A small network was shown many inputs. Here are its activations along a few directions, one row for each input.
Each table varies a few parts of the input and shows all the possible inputs, shuffled.
A made-up example of a description, with smaller parts first: ring(5) and (point or ring(9) or (values(3) and line(4))).
Shared parts are said once, and a part with two or three values counts as separate values.

Other details of the inputs shift rows strongly along two fixed directions, in all tables alike. That doesn't count.
These rows show it; all are for the same input, with only those details redrawn:
[ 32  23 -42 -17 -34 -31 -14 -17 -59 -12  -9  38  14 -23  -1]
[ -8   8   6  23  -6  18  13   1  14   4  14 -16 -16   0  -7]
[ 16 -54  48 -10 -15  50  51 -15  32  13  31 -32 -22  56 -25]
[-10  21  -5  27  -6   9   5   3   7   1  10 -11 -14 -11  -4]
[-28  -7  39  42   9  50  34   9  60  14  30 -50 -34  21 -14]
[ 79 -25 -33 -73 -60 -33   3 -41 -89 -14  -9  59  28  12 -13]
[ 16   6 -13  -2 -21  -1   5 -10 -20  -2   5   9  -2  -4  -7]
[-48  56 -10  72  15  14  -7  23  33   4  10 -29 -26 -36   5]

Rows:
row 1: [  5  46 -49  41   7 -21 -51  26 -44 -36 -17  22  20 -64  20]
row 2: [-38  43   0  76  31  10 -34  43  43  -3   5 -25 -37 -26  -6]
row 3: [ 36 -37  16 -30 -30  17  31 -23 -12   1  16   2  -2  36 -19]
row 4: [-17   8  22  16   4   9 -15   6  18  10 -15 -19  19 -32  22]
row 5: [ 70 -33 -18 -81 -58 -42   1 -43 -90  -2  -1  63  37   1 -11]
row 6: [ -7  64 -36  22  -6 -49 -61  13 -14   7 -35  26  10 -56  16]
row 7: [-29 -11  39  47  13  54  33  15  53   8  37 -44 -38  22 -18]
row 8: [ 21 -72  65 -22  -5  31  19  -5  41  24  22 -26 -20  53 -28]
row 9: [ 28 -44  49 -46 -24   3   3 -18  16  28  -9   2   2  33 -15]
row 10: [-87  50 -27  21  78  -4  -1  66  39   2  -3 -26 -24 -12  19]
row 11: [-37  46  -3  70  28   6 -35  36  48   4  -4 -31 -34 -28  -1]
row 12: [  3   6   4  -9 -25  -3   7 -17  -6  21  -1   6  10  -5   2]
row 13: [ 15  25 -18 -36 -41 -42 -16 -27 -52  14 -21  43  31 -36   9]
row 14: [-20  -3  21  20   2  13  -7 -19  40   7  -4 -14   6   3  -1]
row 15: [ 13 -37   0 -74  41  -4  49   2 -16   3   3   1  10  67   7]
row 16: [-27 -22  35  52  25  50   7   1  59 -11  25 -37 -26  25 -20]
row 17: [ 47 -56  23 -23 -14  30  16  -9  -7 -15   4 -13  14  31  -6]
row 18: [-31  13  19  18   2  -1 -20 -18  30   9 -13  -5  11 -20   4]
row 19: [ 31   9 -42 -10 -19 -30 -36 -30 -46 -29 -20  41  23 -18  -4]
row 20: [  7 -50  -2 -73  36  -3  56   7   2   0   7  19  -7  61  16]
row 21: [  7 -74  60 -13  -2  39  25 -31  41   6  27 -24  -3  50 -25]
row 22: [-21  24  -3  45  18  -2 -30  23   5  -8  -1 -17  14 -53  20]
row 23: [ 62 -57  17 -59 -36   4   7 -29 -33   0 -14  17  42  23   6]
row 24: [-39  59 -82  -3  47 -70 -13  42 -43 -19 -44  36   8 -38  34]
row 25: [-43  73 -79 -14  45 -73 -28  34 -47 -26 -28  34   5 -33  46]
What is each input in this table made of? -> values(5) or (values(4) and line(5))

Rows:
row 26: [ 14 -13   7   7  -6  14   4   1  -1  -5  16  -6 -12  12 -15]
row 27: [-35  26 -12  17  29 -19 -23  16  17   0 -16   1  -2 -19  11]
row 28: [-41  28 -11  25  23  -1   9  12  16   1   5  -9  -8 -17  14]
row 29: [-13  -7  19  -4   9   8  16  14  22  17   4 -15  -9   7   6]
row 30: [-26  22   0  34  15  -2 -21   6  30   2 -12  -9  -6 -16   7]
row 31: [ 34  29 -59 -16 -18 -46 -27  -4 -63 -23 -22  50  11 -23   4]
row 32: [ 55 -57  14 -62 -40   6  30 -44 -39  -1  13  22  21  39 -16]
row 33: [ 27   2 -28 -35 -21 -21   4 -26 -45  -9 -10  31  21   3   4]
row 34: [ 37 -29  -1 -29 -12   6  16 -10 -16  -8   5   9  -6  38 -15]
row 35: [-24  13  21  25  11  20   9  15  40  19   3 -33 -15   1   5]
row 36: [-17  30  -8  54   1  11 -16  15  15  -7   7 -14 -21 -24  -7]
row 37: [ 35   9 -47 -37 -10 -40 -16  -1 -64 -21 -10  46  12  -6   1]
row 38: [-45  38 -10  39  31 -14 -29  20  27   0 -11  -5  -7 -35  15]
row 39: [ 39 -18 -29 -56  -6 -26   5  -4 -52 -15  -6  36   8  26  -8]
row 40: [ -4  55 -47  13   0 -47 -55  -2 -31 -12 -32  33  19 -49  16]
row 41: [ 24  31 -48   5 -19 -38 -33   0 -55 -20 -10  41   8 -39   0]
row 42: [ 71 -76  34 -75 -51   7  30 -36 -32  12   6  21  18  46 -19]
row 43: [  7 -44  48 -14  -6  36  39  -3  41  23  11 -31 -14  45  -9]
row 44: [-49  37  -2  42  36  -5 -27  22  35   3  -5 -16  -9 -28  13]
row 45: [  4 -80  64 -41  15  41  42 -11  50  16  17 -32 -11  81 -20]
row 46: [-31  26 -19  25  33  -4  -1  32  15  -6   1  -8 -23  -5   3]
row 47: [-35 -11  47  46   8  59  32  -2  65  15  32 -56 -24  17 -13]
row 48: [-50  80 -46  58  19 -23 -24  16   3  -7 -14   3  -3 -59  24]
row 49: [-16   6  23  36  -1  18 -20  -4  33   5   3 -21  -4 -11  -8]
row 50: [ 20  -2 -27 -45 -11 -26   7 -18 -49  -9  -4  34  21   2   7]
row 51: [-38  20  16  24  24  12   6  27  37  18   6 -30 -15  -9  11]
row 52: [ 19  30 -32   4 -28 -38 -52 -18 -41 -13 -26  40  25 -47   2]
row 53: [-14  15 -25 -16  10 -21  10   1 -19  -4  -7  16   6  -4  11]
row 54: [  59  -73   24 -101  -26   -2   39  -23  -34   12   -1   19   18   66
  -12]
row 55: [ 67 -56  26 -63 -55   7  16 -36 -35  10   2  17  21  34 -20]
row 56: [  5  49 -54   7 -20 -45 -31 -12 -57 -15 -15  43  23 -59  14]
row 57: [-21  22  17  42  -7  16  -8  11  29  15   3 -24 -10 -26   0]
row 58: [-18   9  -4  37  36  18 -12  30  11 -21  -4 -27  13 -24  25]
row 59: [ 26   9 -34 -53 -15 -48 -10  -1 -56   0 -26  43  23 -12  12]
row 60: [  9  -3 -18 -11   6 -11   3   9 -17 -11   2  15  -8   7  -3]
row 61: [  3 -26  44   2  -9  30  19  -1  29  22  17 -29  -8  17  -9]
row 62: [-21  19   9  56   7  28  -6  16  32  -2  17 -31 -26  -9 -12]
row 63: [ 17  -6  -1  -5 -17 -16 -24 -17 -15  -4  -9  21  14 -14  -3]
row 64: [ -5 -24  32  14 -13  38  29 -17  29   8  20 -25  -9  18 -13]
row 65: [ 22 -96  64 -18  17  68  52   3  40  -6  21 -48   3  66  -3]
row 66: [-38  20  22  55  20  16 -22  10  48   8   6 -30 -12 -23   0]
row 67: [-49  -8  29  16  38  35  41  14  55  14  21 -44 -22  31   1]
What is each input in this table made of? -> values(2) and (point or (values(4) and line(5)))
The inputs of row 26 and row 41 match in every part but the values(2) part. If row 51 is changed in the same way as row 26 into row 41, which row does it become? -> row 29
The inputs of row 57 and row 55 match in every part but the values(2) part. If row 48 is changed in the same way as row 57 into row 55, which row does it become? -> row 33
Which other rows does row 31 become when the values(2) part takes its other values? List them by row number. -> row 34
Start at row 49 and move only the line(5) part, one step at a time. The first step leads to row 66. Which rows follow, in order? -> row 40, row 44, row 45

Rows:
row 68: [  2  71 -49  78  13 -22 -86  43 -28 -32  -7   6  -4 -79   2]
row 69: [-51 101 -55  20  13 -53  -7  51 -20  27 -24   8 -10 -68  32]
row 70: [-33 -46  55  78  29  96  33  -6  80 -22  46 -76 -23  38 -26]
row 71: [ 51 -16  11 -23 -58  19  36  -2 -22  18   4  -1 -11  18 -14]
row 72: [ 66 -15  -7 -37 -40  -2   0  -4 -29   1   0  20 -22  41 -30]
row 73: [ 18 -13 -16 -79 -15 -20  64 -28 -40  18   5  25  15  38  13]
row 74: [-72 -19  50  48  50  41  33  22 103  18  45 -46 -73  46 -29]
row 75: [  5 -18  12  19  11  49  40   4  15 -13  15 -35   7  14  22]
row 76: [-54 -17  72  30   8  58  62  31  78  50  48 -67 -49  18 -15]
row 77: [-22 -50  56  84  42  75   8  22  92 -18  41 -64 -49  37 -32]
row 78: [ 49 -21  32 -45 -71 -17 -28 -59  -4  30 -39  27  34   1  -6]
row 79: [ 47 -42  35 -39 -35  -5 -39 -35   1   9 -47  12  54  -2  15]
row 80: [ 77 -18  -3 -20 -61  -6 -22 -23 -50  -5  17  30 -13  16 -48]
row 81: [-60  -6  47  76  24  91  61  -1 109   7  40 -81 -58  57 -25]
row 82: [ 24 -42 -10 -84  17  -9  56 -10 -42  -5  -4  13  38  41  33]
row 83: [-67  89 -12  13  12 -66 -61  -1  29  47 -58  14  24 -73  36]
row 84: [  0 -11 -40 -43  54 -45  -6  25 -21 -24 -27  32   2  27  17]
row 85: [ 77 -41  -5 -48 -40   9  18   9 -57 -11 -15  13  26  10   8]
row 86: [ -27   81    2   80  -45  -34  -95  -31   17   24  -32    9   21 -107
    3]
row 87: [ 54  -6 -21 -37 -56   2  38 -41 -53  -3   7  28  14  15   0]
row 88: [-29 -17  68  79 -14  90  60 -19  75  22  67 -75 -40  20 -26]
row 89: [-31  76 -43 100  12   3 -38  14 -18 -30   9 -12  18 -98  29]
row 90: [-51 -43  76  29  41  69  53  52  78  27  39 -78 -27  17   6]
row 91: [ -22   95  -31   98  -34   -7  -39   26  -15    9    7   -9  -18 -101
   -2]
row 92: [ 42 -28  -9 -17 -22   1  12 -15  -4 -13   2  23 -32  51 -31]
row 93: [-85  82 -71  41  82 -33 -19  38   2 -29 -29  -4  10 -43  46]
row 94: [ 69 -36 -13 -16 -51 -12 -12 -42 -42 -22  14  47 -15  28 -50]
row 95: [ 19 -50 -18 -64   7  -9  17 -32 -50 -36   3  35  36  31  -1]
row 96: [ 41 -15 -16  -1 -55  10   7 -62 -43 -25  20  27   6  16 -41]
row 97: [ 33 -39  -1 -81   4 -15  40  26 -42  10 -17   8  25  27  23]
row 98: [  5 -27  51 -56 -43 -27 -23 -56  11  45 -19  27  33  -6  -6]
row 99: [-46 104 -65  17  38 -66 -40  53 -13  12 -25  18 -27 -42  16]
row 100: [ 26 -63  49 -77 -20 -25 -34 -43  -9  20 -32  30  64  -1  13]
row 101: [ 54 -39 -33 -42 -15   6  13 -32 -53 -48 -14  28  32  36   0]
row 102: [-52 -27  53  10  87  44  35  68  92  20  16 -76 -45  65   5]
row 103: [ 21 -57  -6 -50  26 -20  -2   0 -22 -29   3  36   3  36  -8]
row 104: [ 40 -19 -34  -7  12 -12 -20  10 -23 -42 -19  27  -2  18  -1]
row 105: [-75  96 -67  50  22 -40 -28  -1 -16 -17   0  25  -6 -65  10]
row 106: [-59  92 -51  40   7 -37  -9   3 -25   5  11  20   3 -79  29]
row 107: [ 48 -51   0 -75   5 -21 -10   9 -47 -14   3  32  13  32  -9]
row 108: [-66  85 -58  51  45 -33 -28  29 -27 -20  -2   9  25 -96  54]
row 109: [ 78 -47  -2 -48 -12   7  -6  12 -35 -22  -9  12   3  46 -11]
row 110: [ -12   80  -43   92   -7  -11  -59   45  -33  -18   -9   -6   11 -115
   21]
row 111: [-82  -9  35  19  54  52  77   6  94  23  29 -64 -47  71 -10]
row 112: [ -1   6 -39 -45  20 -50   9   4 -16   0 -15  41 -23  35  -7]
row 113: [ 21 -45  68  18 -31  23 -47 -38  36  14 -15 -20  39 -20  -5]
row 114: [  6 -44  41 -77  10 -27 -18 -21  14  31 -51  10  57  17  28]
row 115: [ 27 -19   4 -54 -16 -20   2  -2 -25  13  17  27 -19  31 -28]
The inputs of row 109 and row 72 match in every part but one. If row 70 is changed in the same way as row 109 into row 72, which row does it become? -> row 96
The inputs of row 115 and row 107 match in every part but one. If row 83 is changed in the same way as row 115 into row 107, which row does it become? -> row 114
What is each input in this table made of? -> values(2) and line(4) and (point or ring(5))
Which other rows does row 108 become when the line(4) part takes its other values? List them by row number. -> row 75, row 82, row 89
Which other rows does row 93 become when the ring(5) part takes its other values? List them by row number. -> row 82, row 84, row 97, row 102
List by row number the other rows that have the values(2) part and the line(4) part in common with row 88. -> row 80, row 86, row 91, row 94, row 96
